These are the activations of a small neural network, seen along a few directions. Each row is one input.
Each table varies a few parts of the input and shows all the possible inputs, shuffled.
A made-up example of a description, with smaller parts first: one of 4 places along a line, together with either a single point or one of 9 places along a line or (one of 3 separate values, together with one of 5 places around a ring).
Shared parts are said once, and a part with two or three values counts as separate values.

Table:
r1: [ 17 -12  16 -26   9  -7 -34  -5  17  33  18 -18]
r2: [-54   1  10  36  50  -5 -20 -25 -56  -7 -41 -12]
r3: [  7  -3  -7 -16 -22 -23 -42   8  25 -20  17 -16]
r4: [-38   2  -6  48  20  -7 -29 -40 -47 -47 -46 -12]
r5: [ 26   4  -6  19 -34   1  31   4   0 -16   4  21]
r6: [  4   6 -31   6 -10  -2  51   7  17 -29 -17  23]
r7: [  8  14 -12 -10 -12 -11 -37  -9  29  -5  22 -15]
r8: [ 13   0  21 -10   4  28  -5  13  -3  39   9   4]
r9: [  9  -1  -5  -1  14   3  50  25  -1  33 -17  23]
r10: [  0  10 -18  -7 -16  24   4  -4   3 -12  26  12]
r11: [12 -5 14 -4 -5  6 61  4 -2 16 14 12]
r12: [ -5 -15  24 -35   3  -6 -28  23  17  16  10 -22]
Question: What is each input in this table made of?
Answer: one of 2 separate values, together with either a single point or one of 5 places along a line
Question: Which other rows does r2 become when the choice among 2 separate values takes its other values? List them by row number.
Answer: r4
Question: Which other rows does r1 become when the place on the line of 5 takes its other values? List them by row number.
Answer: r8, r9, r11, r12

Table:
r13: [-23   8  -9  17  -9  -4 -56 -25  -1 -45 -15 -13]
r14: [ 35  -9  -9 -47   2   1  -5  32  20  50  24  15]
r15: [  4  -7  -3  35 -20  -6  36 -21 -26 -25 -33  36]
r16: [-22 -24 -17   4  25 -28 -45 -16  -5 -36 -11 -12]
r17: [-28  -2 -11  23   8  28 -49 -30 -14 -14  27 -35]
r18: [-27  -8  21 -13  44  13 -34  -7 -11 -14   0 -51]
r19: [  6  10   1  33   3  17  48  -4 -42 -15   4  -4]
r20: [ 30   0  44 -30 -15  -2   0  21  40  43  24   5]
r21: [ 40  16  16 -19 -39   4  -3  14  23  10  51   5]
r22: [-50  12  -6 -20  36   5 -39 -13   0  -4 -16 -18]
r23: [ -8  -3  30  26  25   5  54 -10 -14  23 -23   1]
r24: [-10 -12 -15  23   0 -19  52  -2 -18 -14 -38  23]
r25: [ 47 -10 -13 -29 -52   6 -14  22  19   2  24  21]
r26: [-12  26 -13  19  33  -4  49   4 -18  26 -35  11]
r27: [ 20   3 -18 -21 -41 -16   6  37  48  15  17  14]
Question: Changing only one part turns r23 into r20. The same change can be made to r24. Which row results?
Answer: r27
Question: What is each input in this table made of?
Answer: one of 3 separate values, together with one of 5 places around a ring

Table:
r28: [-27  -7  22 -15  46  12 -10   0 -17  29 -12 -11]
r29: [ 18 -12  -2 -28   1 -19  14  31  23  46   2  11]
r30: [  0   4 -23 -25 -13   3 -43  11  25   0  19   0]
r31: [ -4   8  20  32  -4  20  29 -29 -33 -12  -1   1]
r32: [ 47   4  18  -8 -42   1  12  12  20   7  30  11]
r33: [-23   7 -16  10  13  15 -39  -5  -4 -15  -7  -4]
r34: [ 12   6 -41  17 -20 -11  23  16  -2 -26 -22  22]
r35: [ 20   1  26 -23 -28  17 -17  -9  14  10  49 -10]
r36: [ -7 -13  11 -48  17  -2 -15  17  13  42  18  -7]
r37: [  6 -13  -7  -5  16 -13  54  20  -8  17 -26  18]
r38: [ 25   7 -28 -10 -31 -14 -15  32  28  -6   5  20]
r39: [  2   7  36  12   2  30 -12 -26 -15  -6  19 -12]
r40: [ -5 -13  -4  10  -5 -32 -55 -41   9 -50 -15 -28]
r41: [-28  -6   4  10  39  -1  37  -5 -31  20 -28   9]
r42: [-27   9 -28  33   8   2   3  -5 -26 -27 -26  13]
r43: [ 30   0   5  21 -32   7  48 -12  -9  -6   2   9]
r44: [-38  11   8  17  33 -15 -15  -5  13 -23  -9 -43]
Question: What is each input in this table made of?
Answer: either one of 2 separate values or (one of 3 separate values, together with one of 5 places around a ring)

Table:
r45: [  5  -6   1 -17   0  -5   7  19  13  17   5   6]
r46: [-21   2  -1   6  23   5   7   2 -12   0 -11  -1]
r47: [ 15   4  -9  -4 -24   8  -9   8   5   4  11  15]
r48: [ -8   0   9  15   9  -3  13 -13  -7 -12 -10  -8]
r49: [ 22 -10  11  -8 -13  -8   9   0  10   9   7  -1]
r50: [ -7   7 -11  15  -1  11  -8  -9 -15 -20 -10   6]
r51: [ 20  -5  -9  -8 -19 -14  -4   8  14  -4   5   9]
r52: [ -1  -7   7  15  10  -8  10 -17 -10 -10 -12  -9]
r53: [ 13   6  -9  -7 -19   2  -1  13  11  -2  13   9]
r54: [-18   4   1   7  20   9  -2  -1 -19   5 -13   5]
r55: [-20  -1  -4   3  23  -5   9  -1  -8   0 -15  -4]
r56: [ 15  -1  10  -8 -13  -5  13   3  11   9  12   0]
r57: [ -9   3   7  13   7  14   5 -20 -19  -6  -6  -3]
r58: [ -9   7 -12  17   0  -7   1  -4  -4 -21 -13  -3]
r59: [  3   0  12 -21  -5   1 -45   1  24   6  21 -19]
r60: [  9 -10  -1 -20   0 -12   4  13   9  21   2   5]
r61: [ 18   1  11  -6 -13  11   4  -2   0  14  16   8]
r62: [ 16   2 -10  -8 -20  -6   0  12  17  -5   7   6]
r63: [-25   1   7  -1  15   3 -43 -18   1 -15   0 -30]
r64: [ 12  -1  11  -5 -13   6  11   5   6  11  18   2]
r65: [-11   4   7  15  10   5  13 -14 -14  -8  -2  -6]
r66: [-15  -6  -5   2  22 -12   5  -5 -11   3 -18  -4]
r67: [  4  -2   0 -15   1   6   7  18   9  21   9   6]
r68: [ -3  -1 -13  16   1 -13  -3  -9  -6 -20 -16  -2]
r69: [-10   7 -12  18   1   6  -1  -3  -6 -22 -10  -1]
r70: [  8   0   3 -15   0  10  -2  15   1  24   8  13]
Question: Changing only one part turns r66 into r60. The same change can be made to r52. Which row results?
Answer: r49
Question: What is each input in this table made of?
Answer: one of 2 separate values, together with either a single point or (one of 3 separate values, together with one of 4 places along a line)
Question: Which other rows does r57 become when the choice among 3 separate values takes its other values? List them by row number.
Answer: r50, r54

Table:
r71: [ 15  -1   3 -15 -28  19   0   7   4  10  25  -4]
r72: [  1 -16  35   2   8   3  28   8  -4  16  -2   5]
r73: [ 10   3  -9 -17  -8  -9 -27   9  31   9  10   2]
r74: [-18  11  -8  27  17  -2 -29 -27 -28 -32 -14 -20]
r75: [-15  13   3  -6  15  13 -50 -19  12 -12  17 -27]
r76: [ 24   6  10  16 -14   2  18   0 -15 -19 -17   9]
r77: [  5  15 -11  15 -10 -26  15  -6   4 -21  -8   3]
r78: [ 35 -11  24 -11 -18   6  -7   7  10   7  22  -6]
r79: [-12 -13   0  -1  21   1  11   5 -11  26  -2  12]
r80: [  9 -19 -13 -19  -9   6 -18   6  13   4  24  12]
r81: [  1   4 -23  28   1   3   4   3   1 -11  -7  24]
r82: [ -7  13 -15  11  -7 -14   1   2  13 -23 -20  22]
r83: [ -8   2   8 -13   5 -21  15  12 -10  18 -19 -10]
r84: [ -5 -12   6  -4   5  22  32  10 -19  22  -4  -4]
r85: [-19  -5  -6 -19  14  -6  10   9   6  12 -21   6]
r86: [ 16  -1  -3 -23 -20 -16  -8  -3  23   1  19 -15]
r87: [-40   2  11   3  42   4 -19 -29 -14   4  -7 -17]
r88: [  9   9 -14  25 -14  16  25   6 -17 -13   6   9]
Question: Changing only one part turns r83 into r86. The same change can be made to r72. Which row results?
Answer: r78
Question: What is each input in this table made of?
Answer: one of 3 separate values, together with either a single point or one of 5 places around a ring
Question: Which other rows does r87 become when the choice among 3 separate values takes its other values? List them by row number.
Answer: r74, r75
